These are the activations of a small neural network, seen along a few directions. Each row is one input.
In each table, some parts of the input vary, and every possible input appears once, in random order.
A made-up example of a description, with smaller parts first: one of 2 separate values, together with either a single point or one of 9 places around a ring or (one of 4 places along a line, together with one of 5 places around a ring).
Shared parts are said once, and a part with two or three values counts as separate values.
(in the rows, 128 means zero)

Other details of the inputs shift rows strongly along three fixed directions, in all tables alike. That doesn't count.

A family of inputs:
x1: [143 129 150 123 137  71 160 176 120  80 170 162 140 130]
x2: [174 148  73 187 143 154 110 115 108 143 142  62  96 137]
x3: [138 134 151 118 137 154 118  70 138 176 105  94 178  76]
x4: [186 136  99 164 150 130 102 110 101 148 161  62 111 113]
x5: [113 156 162  69 140 101 147 137 131  98 141 168 163 123]
x6: [125 119 109 118  93 134 114  73 134 172 114  60 143 111]
x7: [119 132 111 177 124  90 147 196 109  55 145 186  55 208]
x8: [155 106 188 101 134  44 128 150 129  95 157 150 150  85]
x9: [ 86 123 151 128 127 130 159 138 135 112 100 175 128 132]
x10: [153 144 165  80 148  39 107 124 138  83 166 155 130 110]
x11: [ 99 122 143 132 121 173 137 108 140 157  79 141 150 109]
x12: [175 105  93 190 130 167  86 109 118 160 123  74  83 133]
x13: [ 98 156  96 159 128 153 129 163 115  96 121 166  78 196]
x14: [171 130 123 147 144  56 117 187 111  75 192 144  75 170]
x15: [121 136 158  60 142 154  90 107 165 161 105 134 183  77]
x16: [ 57 104  83 114  91 234 149 129 135 187  79 121 149 166]
x17: [144 107 131  95  97  36 137 148 122 106 180 123 137 126]
x18: [ 28 145 163  76 130 196 190 145 150 121  79 212 177 143]
x19: [166 115  93 152  99  64 116  81 120 136 164  51  98 120]
x20: [ 56 163 124  97 136 174 180 159 130  97 107 201 138 165]
x21: [109 118  93 174 126 190 117 152 134 137  92 130  90 162]
x22: [158 117 185  71 144 121 113  90 137 170 135 103 205  41]
x23: [155 121 150 115 131 118  91  67 149 153 110 108 135  73]
x24: [145 105  77 225 122 190 129 140 104 152 105  92  80 166]
Each input here is: one of 4 places along a line, together with either a single point or one of 5 places around a ring.
Changing only the place on the line of 4 turns x9 into x11. The same change can be made to x19. Which row results?
Answer: x6
Change only the place on the line of 4 in x13. List by row number the other rows that result.
Answer: x10, x14, x15
List by row number the other rows that have the place on the line of 4 in common with x15.
Answer: x1, x2, x8, x17, x21

A family of inputs:
x25: [116 123 149 138 136 119 153 213 113  80 133 190 115 170]
x26: [228 135  94 172 140  74  72  69 107 151 175  30 100  90]
x27: [ 79 122 119 122 104  92 170 210 122  63 147 201  94 203]
x28: [145 126  87 160 112  86 146 157 101  97 175 109  85 179]
x29: [153 142 180  67 148  70 119 108 135 125 154 131 178  66]
x30: [ 70 134 167  69 146 215 136 114 169 153  65 181 191  96]
x31: [ 92 132 129 137 130 106 181 208 120  56 145 213  99 188]
x32: [130 118 118 167 143 214 106 125 121 172  94 113 116 126]
x33: [ 61 140 156  56 124 200 152 115 152 164  82 157 203 102]
x34: [118 119  73 188 116 219 130 101 129 176  90  85 114 139]
x35: [149 123 191  74 135  58 112  98 140 127 133 139 163  69]
x36: [225 129 123 195 149  73  67  61 115 143 150  44  83  84]
x37: [158 122 174  66 130  51 126 104 133 133 167 105 180  70]
x38: [155 153  96 172 144 101 125 157 104  80 167 132  71 175]
x39: [153 102 169  62 112  39 108 107 145 131 159 111 168  76]
x40: [ 87 115 123 131 112 100 187 203 119  70 151 190 112 190]
x41: [127 158  83 187 146 226 114  98 123 162  94  88 107 136]
x42: [154 127 185  65 147  66  89 106 156 121 140 141 160  74]
x43: [108 114  80 183 100 198 129  96 121 176  86  78 107 147]
x44: [147 135  86 166 119  90 141 158  99  93 173 117  79 179]
x45: [ 51 126 154  50 117 210 128 114 172 168  57 174 189 110]
x46: [110 122  80 189 106 208 125  93 121 176  78  85 101 146]
Describe the family of inputs behind these rows.
Answer: either one of 2 separate values or (one of 4 places along a line, together with one of 5 places around a ring)
Change only the place on the ring of 5 in x29. List by row number the other rows that result.
Answer: x26, x31, x35, x45
List by row number the other inputs of the same sort as x32.
Answer: x25
